Each row below holds a small network's activations on one record, seen along a few directions.
Here are examples, each followed by its value of one field, Mele.
The largest differences between rows may come from other fields.
In the rows, zero is written as 500.
Strong random noise was added to every row along 2 fixed directions; ignore it. To show where, here is one row again and again, with new noise each time:
[490 600 481 615 577 376 484 487 422 430 412 435 521 396 480]
[440 711 549 333 435 327 305 444 607 566 400 445 329 370 446]
[420 626 504 295 413 471 337 410 577 649 523 462 417 518 458]
[531 465 400 872 706 473 667 516 233 329 467 430 735 472 516]

[457 598 523 692 540 558 439 493 449 335 511 614 318 423 459] -> f18
[483 464 610 601 569 454 462 571 341 409 435 543 580 493 478] -> f4
[562 429 451 479 432 480 579 429 517 605 667 529 578 653 500] -> f14
[505 479 612 454 477 372 456 506 470 562 439 490 577 512 480] -> f2
[592 713 543 542 436 134 398 509 634 364 324 488 279 240 472] -> f14
[514 685 580 600 635 472 472 673 426 168 298 480 429 257 556] -> f19
[577 543 422 551 535 438 603 483 556 400 593 396 418 537 570] -> f12
[503 671 531 511 566 413 385 518 553 295 315 463 313 266 546] -> f7
[253 593 659 132 258 695 162 474 744 428 547 591 140 555 448] -> f5
[581 480 642 496 570 156 525 517 529 549 308 419 411 285 496] -> f3
[509 488 387 855 655 435 761 490 416 327 577 478 545 416 665] -> f6
[437 591 629 470 426 674 271 440 591 489 619 562 312 586 461] -> f8
[573 285 573 690 684 630 599 540 228 384 549 519 623 563 490] -> f10
[537 579 588 506 427 509 427 595 588 279 412 419 369 462 476] -> f13
[482 575 459 398 385 595 357 447 679 665 658 549 386 528 562] -> f6
[560 673 567 563 598 407 684 606 444 391 468 548 514 345 525] -> f9
[472 506 467 590 485 530 512 495 477 545 509 466 554 523 430] -> f3
[411 486 445 381 376 792 407 472 467 629 744 535 581 756 469] -> f16
[522 273 418 625 589 544 723 444 357 575 614 539 768 664 471] -> f3
[528 519 433 530 486 465 549 476 571 454 634 449 429 483 613] -> f14
[499 595 667 273 538 338 402 568 438 509 339 471 480 357 429] -> f19
[540 303 431 584 526 520 659 563 302 579 402 576 802 674 390] -> f20
[585 502 453 381 451 544 543 436 585 680 704 495 461 754 447] -> f1
[472 448 567 464 469 771 358 561 346 212 319 514 604 533 484] -> f2
[416 468 594 389 448 866 258 588 338 198 355 585 532 563 472] -> f4
[502 498 459 533 465 421 582 424 538 630 621 560 496 556 544] -> f6
[552 512 585 502 496 380 491 400 522 677 493 485 461 506 574] -> f7
[568 579 479 823 650 287 686 560 467 173 428 399 457 286 577] -> f15
[510 532 483 514 488 472 533 504 580 419 598 434 429 468 584] -> f15
[456 614 507 401 385 513 347 386 630 641 590 486 408 500 501] -> f7
[428 600 537 298 369 492 410 452 730 580 635 488 298 480 587] -> f2
[596 519 383 777 631 585 619 567 338 391 566 394 621 640 454] -> f1
[397 579 578 220 386 606 328 412 643 544 634 616 261 557 409] -> f10
[530 742 638 399 536 227 487 624 559 463 337 542 375 283 454] -> f17
[475 343 412 486 532 719 611 469 359 502 747 552 677 697 533] -> f16
[410 336 586 204 451 520 316 505 380 550 506 552 604 595 438] -> f21
[541 461 445 495 552 228 609 525 492 541 380 457 442 359 467] -> f20
[483 542 517 471 568 565 636 579 428 487 594 525 608 529 543] -> f17
[517 279 553 442 551 661 525 516 329 587 647 548 625 693 538] -> f4
[417 612 537 635 584 592 509 491 496 309 546 548 233 379 520] -> f18
[431 620 523 421 445 496 491 482 616 448 612 511 327 441 569] -> f16
[608 323 472 262 490 554 518 474 402 674 635 426 673 758 479] -> f12
[494 476 431 711 614 514 567 595 320 300 484 407 724 527 450] -> f15
[581 560 522 710 579 577 628 578 376 493 565 489 575 545 549] -> f19
[415 599 514 469 459 812 662 532 449 470 689 536 577 611 651] -> f9
[570 582 605 477 437 415 375 595 499 334 334 403 470 419 311] -> f13
[609 530 675 388 511 301 451 589 520 275 261 404 409 317 295] -> f11
[380 488 488 148 281 760 208 472 512 547 601 675 481 701 433] -> f21
[425 463 588 504 538 662 405 459 383 553 570 577 452 604 436] -> f18
[612 558 469 399 523 325 480 499 553 437 474 421 396 466 477] -> f12
[419 445 471 394 468 761 292 571 513 394 615 611 564 574 552] -> f21
[561 537 512 471 574 395 540 523 544 416 203 572 472 424 394] -> f20
[582 519 410 442 568 493 558 472 514 516 619 432 437 607 479] -> f1
[442 496 652 497 536 334 327 608 469 256 324 590 339 381 335] -> f5
[420 234 609 623 572 681 460 577 248 386 531 570 711 719 400] -> f5
[598 667 637 703 616 363 605 686 354 344 340 452 576 283 488] -> f9

Here are new rows. What is Mele for each?
[390 542 651 390 465 399 310 554 595 304 410 600 257 407 359] -> f5
[518 389 531 572 633 372 601 484 344 564 397 401 653 509 395] -> f3
[549 441 413 670 559 664 524 507 566 491 681 574 592 515 639] -> f6
[483 590 501 363 401 592 342 420 501 485 430 579 464 519 451] -> f7
[485 469 355 657 503 622 686 421 544 628 810 518 474 624 699] -> f6
[499 643 488 456 389 479 393 516 656 437 521 476 297 472 602] -> f14
[576 618 570 490 576 419 633 615 390 471 459 555 557 404 484] -> f9
[562 573 612 573 544 179 480 506 541 580 345 479 386 355 570] -> f6
[452 499 520 473 531 599 434 567 494 318 455 482 516 489 538] -> f2
[688 536 565 543 524 309 461 552 579 505 425 381 438 528 484] -> f12
[491 416 594 476 506 407 500 504 523 626 449 427 563 508 438] -> f3
[464 526 506 448 436 494 435 489 488 551 447 612 589 600 464] -> f6
[496 480 522 491 446 386 586 425 595 648 560 524 485 518 455] -> f3
[527 582 536 537 448 503 383 534 615 450 518 505 436 419 524] -> f2
[559 395 318 630 597 746 713 472 442 521 839 416 583 789 610] -> f1
[514 597 500 362 333 562 308 500 601 522 535 487 398 513 502] -> f14
[525 436 494 566 535 506 564 395 382 637 570 492 639 593 544] -> f7
[504 647 579 432 451 311 397 488 685 599 414 487 306 302 490] -> f3
[511 620 571 357 539 340 372 485 708 572 398 444 301 294 449] -> f3
[470 560 532 437 424 403 398 455 591 642 527 487 443 492 506] -> f6
[465 534 473 485 486 538 414 519 543 529 542 505 505 461 528] -> f6
